A small network was shown many inputs. Here are its activations along a few directions, one row for each input.
Each table varies a few parts of the input and shows all the possible inputs, shuffled.
A made-up example of a description, with smaller parts first: line(6) and (point or (values(2) and ring(5)) or ring(11)).
Shared parts are said once, and a part with two or three values counts as separate values.

Other details of the inputs vary at random and push rows far along two fixed directions, the same in every table; ignore that.

A family of inputs:
R1: [ -9 -70   5  29 -37  26 -36 -39  22 -43  -7]
R2: [ -8 -54   4  42 -19  51 -28 -35  26 -62 -14]
R3: [-14  51  15 -42 -49 -19  60  15 -25 -10  32]
R4: [ 23  24 -75  30 105 -21 -60  52  15  63 -37]
R5: [  3  32  27 -27   1  -6  43   2 -20  11  18]
R6: [ 16 -11 -24  31  68  10 -38   7  16  22 -21]
R7: [  4  32  25 -27   3  -8  43   2 -19  13  20]
R8: [  2  33  31 -28   0  -6  42   5 -20  12  15]
R9: [  9  28  19 -31   1  -7  44   3 -18   8  26]
R10: [-16  53  18 -38 -45 -20  57  15 -25  -6  25]
R11: [ 15  27 -61  31  99 -21 -60  51  14  63 -47]
R12: [  1 -42   3   8 -21   7 -17 -22  11 -14   2]
R13: [  3 -42   1   5 -22   7 -17 -22  10 -16   3]
R14: [-10 -68  11  31 -37  29 -39 -36  23 -42 -19]
R15: [-10 -68   9  30 -40  29 -36 -40  21 -44 -14]
R16: [ -1 -38   5  10 -15   6 -20 -21   9  -7  -4]
R17: [-17  54  22 -41 -48 -20  59  14 -28  -7  24]
R18: [ 10  57 -34 -13  55 -38   3  48 -12  58  -2]
Each input here is: values(3) and line(6).
Q: The inputs of R5 and R17 match in every part but the values(3) part. If R7 is changed in the same way as R5 into R17, which row does it become?
A: R10
Q: Which other rows does R8 become when the values(3) part takes its other values? List them by row number.
A: R11, R14
Q: Start at R14 and move only the line(6) part, one step at a time. The first step leads to R15. Which rows follow, in order?
A: R16, R1, R12, R13

A family of inputs:
R19: [ -4  -7  -4  21  11  19 -27   0   9  -4 -30]
R20: [-25  -1  13  -9 -78  -5  27 -15 -13 -45  22]
R21: [  48 -110  -52   72  113   38 -117  -25   41   16  -34]
R22: [ -3  13  -3 -17 -12 -21   7  26  -4   3   6]
R23: [ -5  32   8 -13   0 -11  19   2 -21  11  -7]
R24: [ -7 -13 -26  22  -3   1 -33  10  15  -3 -11]
R25: [ -4  58   7 -32 -11 -13  60   8 -22   9  36]
R26: [ 13  43 -26  -3  56 -12   7  32   0  41   4]
R27: [-10  13  43 -22 -52  10  32  -4 -12 -35   1]
R28: [ 44  -9  14 -67  11 -51  27 -11 -18  79  30]
R29: [ 27   3  38 -24  84 -54   7   1 -14 119  14]
R30: [  8  49 -13 -14  52 -24   3  25 -19  59 -14]
R31: [ -3  20 -11  10   5   5  14  -1  -2 -13   6]
R32: [  1  -4 -19  25  23  21 -16   9  19 -19 -11]
R33: [ -7 -24  -5  32 -13  40 -17  -9  28 -58 -12]
R34: [-31 -32  -4  20 -72  21 -12 -28  11 -60   2]
R35: [-25  -6  20 -17 -76   1  27  -4  -5 -47  19]
R36: [-17 -27  19  16 -38  34  -9 -16   8 -52 -22]
Q: The inputs of R36 and R35 match in every part but one. If R27 is changed in the same way as R36 into R35, which row does it become?
A: R22
Q: What do these inputs look like to the network?
A: values(3) and (point or line(5))
Q: Start at R33 and move only the line(5) part, one step at a time. The first step leads to R32. Which rows follow, in order?
A: R26, R25, R31
